These are the activations of a small network on made-up records, seen along a few directions, one row for each record.
Records have a field called SOF. Each example row is followed by its value.
The largest differences between rows may come from other fields.
In the rows, zero is written as 500.
Random noise pushes rows far along 4 fixed directions. That doesn't count. These rows show it; they differ only by the noise:
[689 469 388 542 408 514 814 491 604 501 599 410 431 357 491 497 443 473 670 468 408 473 565 467]
[628 480 400 533 448 500 815 528 551 504 598 436 437 404 514 523 389 444 612 473 420 448 546 509]
[449 403 549 483 442 443 379 575 487 575 296 637 537 596 599 279 474 736 444 527 513 513 506 376]
[532 482 388 547 565 369 816 577 437 461 660 465 481 465 538 701 303 301 616 517 357 368 461 566]
[419 470 408 548 657 259 753 633 331 442 657 524 530 546 577 803 241 236 582 554 333 311 383 597]
[496 463 472 487 467 497 384 505 500 557 367 590 531 613 548 276 467 666 436 597 429 551 583 397]

[429 523 478 502 510 507 485 577 395 536 418 559 526 641 560 342 352 534 349 573 426 509 593 521] : sop
[388 429 529 533 530 313 288 564 435 457 385 579 641 599 547 538 532 538 559 584 405 485 400 398] : far
[394 475 590 520 488 437 370 595 447 493 360 563 543 578 588 449 489 578 441 472 528 515 428 475] : rinet
[397 447 573 451 540 434 647 601 468 527 531 548 451 483 549 665 415 461 484 391 669 364 354 560] : zozur
[627 404 515 600 480 293 611 464 544 396 620 410 506 267 477 786 624 365 832 395 452 406 339 430] : ran
[539 453 444 446 491 521 695 468 526 555 560 533 399 488 512 500 415 506 463 476 563 404 547 481] : gezi
[642 532 348 591 499 453 476 414 570 395 607 392 553 443 398 561 597 394 707 626 242 587 557 417] : far
[502 401 523 576 465 303 623 610 501 436 496 481 542 407 558 671 491 458 709 423 452 410 352 441] : nezof
[561 562 532 534 452 575 826 599 546 471 610 367 418 328 505 627 424 389 590 351 557 480 441 651] : kof
[541 485 504 538 519 429 263 383 505 454 478 497 553 494 459 503 648 508 579 562 414 556 500 393] : ran
[392 443 559 509 521 380 531 606 409 488 460 566 552 532 569 590 447 475 481 463 552 399 394 532] : vamu
[598 487 356 532 475 468 785 512 499 496 604 458 456 476 506 514 347 406 566 541 358 426 592 491] : lagug
[481 510 478 458 522 550 462 457 485 523 498 547 505 559 499 445 502 524 408 549 517 505 547 520] : dade
[418 437 626 532 563 324 350 530 415 458 464 540 562 459 521 658 576 470 589 442 552 443 336 482] : pifom
[582 626 364 508 565 578 293 311 538 438 584 422 549 573 370 451 584 427 521 740 249 660 657 465] : moke
[688 539 254 481 464 617 414 249 606 522 554 483 483 599 394 259 536 544 477 757 259 600 795 341] : rono
[488 416 557 546 431 389 725 646 495 468 503 477 518 383 561 641 464 464 630 364 562 385 366 526] : molan
[376 478 654 488 460 531 632 680 426 546 393 550 430 504 635 463 385 566 338 301 708 441 424 601] : vusu
[564 491 486 508 514 455 448 419 578 457 579 435 523 401 408 640 621 441 676 516 483 502 439 448] : kod
[546 528 459 497 404 612 313 436 583 518 366 503 532 588 484 229 582 669 436 595 417 651 646 382] : nezof
[695 370 374 572 391 336 463 397 613 471 474 495 555 432 474 421 610 596 779 621 270 507 554 227] : lagug
[568 485 436 441 496 561 596 399 577 541 580 497 402 480 461 499 499 504 490 504 540 470 564 459] : vogop
[358 382 640 460 485 384 256 572 469 544 288 665 574 595 586 404 572 726 453 511 598 492 390 382] : nediz
[638 518 437 635 494 344 315 420 559 361 539 359 639 396 400 603 666 414 847 637 181 620 479 368] : vepob
[522 565 623 511 337 705 734 678 555 549 402 406 416 386 547 318 425 615 424 294 661 578 539 626] : vepob
[577 440 443 458 488 476 323 331 602 526 484 549 486 526 446 425 629 607 560 603 465 532 549 314] : vogop
[591 559 403 540 639 405 161 238 521 399 646 419 604 483 319 690 710 330 697 708 288 580 512 423] : boz
[365 616 509 418 611 636 458 505 427 534 543 512 478 626 466 512 400 420 272 540 580 510 544 650] : kod
[446 410 563 524 495 352 410 539 454 484 422 567 575 499 540 540 552 547 560 489 513 444 413 435] : dade
[417 562 486 476 536 579 618 559 418 513 532 507 489 581 526 500 368 416 323 500 536 461 550 642] : vamu
[509 542 339 463 563 558 355 362 471 534 500 571 511 706 480 335 442 518 341 716 343 543 684 429] : rono
[374 556 608 444 556 561 153 465 460 531 381 563 567 615 467 409 590 587 351 558 598 585 488 513] : rem
[561 475 601 491 434 527 505 474 599 501 504 432 478 321 439 575 657 540 630 369 653 506 413 486] : rem
[403 441 714 513 415 454 363 658 508 515 280 547 547 463 582 417 571 707 522 382 639 544 360 463] : kof
[498 403 563 467 466 430 496 499 571 522 478 534 480 431 500 570 583 578 597 429 622 439 391 416] : zozur
[393 512 557 484 452 564 653 693 389 581 374 573 466 605 627 303 271 582 272 433 586 465 555 600] : sop
[418 503 503 552 654 316 375 492 366 416 569 526 561 548 521 735 495 325 543 542 403 442 369 525] : vusu
[518 455 500 558 492 364 290 460 520 434 440 500 582 504 498 527 625 530 641 563 369 549 448 359] : rinet
[377 589 351 411 697 540 613 463 343 533 656 574 436 732 510 575 228 296 225 660 431 394 612 639] : gezi
[555 588 328 506 617 496 612 388 486 427 732 415 498 525 409 682 435 255 556 663 292 485 573 565] : nediz
[598 428 532 523 327 525 421 483 629 512 362 487 541 417 485 317 667 705 610 471 515 581 531 346] : molan
[412 483 708 459 444 577 493 597 488 566 382 525 459 434 540 452 537 621 393 298 796 486 418 580] : boz
[615 442 601 522 343 543 765 574 636 508 492 409 413 251 513 518 561 591 671 284 649 487 431 495] : moke
[285 532 615 492 661 395 356 586 290 477 484 582 554 621 559 648 410 378 354 494 564 431 372 633] : pifom
[478 586 437 566 552 467 477 554 406 448 516 450 569 584 504 486 382 383 490 616 286 555 563 559] : tuse
[461 553 524 524 462 548 495 608 443 518 402 496 519 567 545 334 398 550 405 512 450 568 567 544] : tuse

Here are new rows. What is SOF for each?
[654 455 419 512 438 495 659 430 607 498 582 448 460 382 466 513 540 506 665 503 435 490 538 431] : nediz
[505 451 478 541 492 384 388 493 504 456 468 514 604 502 494 540 583 507 623 562 405 505 446 418] : molan
[387 478 558 444 526 494 672 617 437 536 506 559 453 532 570 565 374 491 394 429 627 401 433 595] : nediz
[528 623 514 515 428 683 336 492 539 509 384 432 531 554 460 230 535 612 409 568 421 708 657 507] : vepob
[526 429 614 525 412 439 539 573 565 488 428 487 500 370 534 524 580 603 644 392 580 498 383 450] : moke
[520 355 523 474 497 335 573 486 546 512 532 554 456 411 519 659 551 526 655 431 577 368 366 380] : vogop
[479 475 544 527 489 442 277 478 487 480 392 542 542 546 525 420 588 590 498 529 458 563 487 403] : vusu
[536 522 425 565 509 446 594 562 447 454 548 453 515 489 497 518 435 415 554 544 331 518 543 515] : sop
[462 443 587 574 453 358 711 717 431 477 459 474 515 407 600 595 379 464 614 362 507 416 371 548] : tuse
[512 536 442 471 521 548 468 435 520 498 531 504 503 561 467 459 498 497 462 605 438 537 568 494] : nediz
[509 504 593 535 445 489 526 586 538 470 457 440 507 393 505 530 544 537 605 419 527 541 420 511] : kof
[524 481 585 505 460 532 513 512 502 532 460 495 471 419 512 457 534 563 505 388 615 501 481 511] : pifom
[320 472 566 492 541 404 454 647 368 500 407 592 579 619 584 530 407 502 396 504 530 433 416 545] : molan
[470 474 515 540 463 447 587 605 491 473 463 490 520 498 562 531 447 492 533 455 478 474 449 502] : nezof
[599 620 473 496 493 693 594 396 540 491 620 373 417 418 412 488 521 396 452 459 528 567 619 614] : pifom
[625 628 445 495 498 679 452 327 576 479 614 362 468 430 351 477 610 417 503 542 470 614 637 554] : boz
[363 520 596 481 616 418 322 517 413 473 504 530 568 537 479 670 535 420 481 511 566 465 367 565] : rem
[671 534 340 577 460 490 541 386 604 411 609 366 529 436 416 543 567 397 700 608 250 570 591 414] : nezof
[544 428 517 517 422 464 717 597 513 534 472 516 465 425 575 463 420 561 558 407 545 433 471 494] : sop
[456 453 360 481 600 356 184 372 423 506 441 643 604 743 491 395 494 544 445 798 262 504 602 311] : rono
[662 335 446 486 406 384 429 344 651 523 469 546 482 404 464 455 685 663 716 538 470 472 502 219] : gezi
[560 465 595 540 408 509 514 542 563 500 425 467 466 375 537 451 582 605 585 356 578 546 442 465] : vusu
[553 538 522 512 399 637 623 531 569 515 468 433 430 444 518 387 485 555 458 397 560 557 566 531] : rinet
